Each row below is a small network's average activation on inputs in which a field has the value named, seen along a few directions.
Related values have similar rows: they may be neighbours, one step apart, or belong to one group.
In the rows, zero is written as 500.
Random noise pushes rows far along 4 fixed directions. That doesn't count. These rows show it; they differ only by the noise:
[638 379 505 513 478 598 421 363 737 448 592 396 466 499 383 423 439]
[584 325 611 571 331 546 547 364 700 578 741 382 468 473 689 401 541]
[503 164 624 422 492 418 461 501 665 610 721 330 316 467 853 716 482]
[571 525 544 473 218 665 475 283 710 672 720 331 491 538 527 376 591]
[636 460 479 638 483 535 559 502 420 377 408 661 491 409 447 355 457]
[653 289 508 560 592 526 444 443 680 353 527 472 445 455 412 456 384]


Tari, 15 values:
d7: [421 501 478 454 430 569 522 408 672 567 611 482 482 615 466 333 554]
d15: [421 537 456 568 566 450 577 524 413 434 391 659 617 573 357 376 571]
d10: [483 616 558 682 399 486 598 540 205 547 383 649 551 454 595 415 512]
d9: [396 240 598 377 704 422 404 550 517 459 563 383 430 544 548 688 430]
d14: [608 669 388 483 418 566 403 376 687 491 460 387 640 557 268 348 430]
d1: [581 594 463 519 429 551 432 429 683 448 517 500 527 530 443 446 488]
d11: [385 457 634 294 454 506 476 619 372 644 536 489 333 551 801 714 593]
d12: [457 695 533 423 292 445 587 526 395 758 614 573 464 619 760 517 647]
d5: [416 506 517 608 560 503 508 564 350 466 539 525 655 494 458 429 522]
d2: [292 746 337 158 666 526 337 695 328 614 259 453 414 548 229 867 563]
d4: [492 482 510 599 575 421 572 505 615 390 523 414 621 440 497 550 413]
d6: [408 681 354 320 714 474 473 588 363 515 319 501 528 494 383 791 525]
d8: [444 596 406 387 664 415 477 518 529 476 440 524 446 493 395 556 439]
d13: [473 615 434 652 557 484 514 570 286 334 339 518 587 452 376 476 449]
d3: [575 487 518 490 441 505 463 506 434 510 420 556 440 440 476 488 480]
Each value of Tari is a pair of two hidden parts, and every pair occurs once (3 first parts, 5 second parts).
Q: d7 and d3 share the first part; d7 and d2 share the second. Which value has the first part of d2 and the second part of d3?
A: d13
Q: d1 and d12 share the first part; d1 and d4 share the second. Which value has the first part of d4 and the second part of d12?
A: d6

Gapo, 15 values:
v10: [618 174 669 612 554 431 464 644 451 497 605 576 344 461 748 599 414]
v14: [480 402 576 458 191 593 536 406 631 628 687 519 460 572 665 286 666]
v12: [394 487 604 681 441 559 581 397 399 521 631 470 722 526 539 216 591]
v7: [535 497 422 543 509 572 423 410 428 429 406 458 535 382 341 613 391]
v11: [448 915 352 290 359 479 611 546 187 675 306 779 533 528 388 580 689]
v1: [494 737 552 620 363 591 639 391 737 472 586 467 737 594 397 232 731]
v13: [362 589 486 305 300 385 542 617 350 873 431 625 300 588 972 743 586]
v6: [473 788 384 371 402 582 457 526 662 560 549 280 648 502 289 534 526]
v4: [351 669 497 667 404 498 691 575 246 532 541 684 541 527 554 276 681]
v5: [712 398 509 722 504 364 480 389 707 240 505 556 562 461 461 294 301]
v3: [486 211 655 573 684 372 521 646 286 431 370 584 428 381 636 572 531]
v15: [407 199 534 520 774 423 453 561 594 391 586 205 476 471 584 725 256]
v2: [404 552 536 341 538 573 514 508 455 527 509 584 389 539 377 459 583]
v8: [611 762 403 633 334 532 689 399 416 650 427 580 627 389 531 324 559]
v9: [621 460 539 559 355 587 486 406 493 487 621 408 435 466 715 505 475]
Each value of Gapo is a pair of two hidden parts, and every pair occurs once (3 first parts, 5 second parts).
Q: v2 and v3 share the first part; v2 and v4 share the second. Which value has the first part of v4 and the second part of v3?
A: v12
Q: v8 and v7 share the first part; v8 and v6 share the second. Which value has the first part of v6 and the second part of v7?
A: v15

Muz, 20 values:
s10: [573 296 524 655 546 448 506 491 648 373 516 450 522 466 638 529 381]
s7: [393 549 490 453 507 621 445 504 517 526 521 413 540 560 379 490 474]
s8: [629 366 595 551 457 515 517 455 582 502 557 487 455 456 472 404 546]
s2: [484 486 456 444 497 459 402 534 488 536 525 464 406 579 616 573 459]
s16: [438 337 583 588 513 494 596 462 584 478 692 473 568 500 559 395 620]
s12: [526 239 587 493 472 364 578 507 697 539 587 473 463 475 712 518 522]
s18: [609 618 448 491 462 574 434 388 676 460 476 480 575 467 339 408 471]
s9: [606 361 608 602 403 449 648 434 452 489 628 532 482 398 764 430 521]
s6: [526 474 406 541 607 405 575 539 518 449 473 506 504 414 496 581 461]
s19: [543 690 536 541 220 648 448 321 439 621 536 450 554 516 440 419 592]
s4: [515 502 578 604 340 596 487 434 516 555 592 493 501 516 545 340 493]
s13: [517 465 669 756 359 496 799 395 597 450 734 578 630 516 715  59 569]
s1: [505 515 450 411 482 520 471 468 524 519 516 550 423 578 484 467 501]
s17: [482 369 541 559 759 428 578 549 468 388 422 468 504 398 462 560 447]
s11: [531 480 490 595 531 444 608 441 593 396 480 605 598 476 457 370 498]
s3: [366 614 502 310 555 473 480 545 394 689 469 462 496 551 530 656 581]
s5: [472 647 457 465 426 551 390 462 610 488 555 408 570 617 395 449 520]
s14: [525 544 589 576 358 545 573 565 304 544 473 707 467 469 586 358 587]
s20: [489 451 531 625 468 397 580 560 483 505 594 448 550 464 692 534 487]
s15: [542 442 463 650 658 526 539 545 493 304 442 493 633 422 306 442 430]
Each value of Muz is a pair of two hidden parts, and every pair occurs once (5 first parts, 4 second parts).
Q: s12 and s11 share the first part; s12 and s2 share the second. Which value has the first part of s2 and the second part of s11?
A: s5
Q: s13 and s1 share the first part; s13 and s20 share the second. Which value has the first part of s20 and the second part of s1?
A: s10
Q: s7 and s4 share the first part; s7 and s15 share the second. Which value has the first part of s15 and the second part of s4?
A: s19
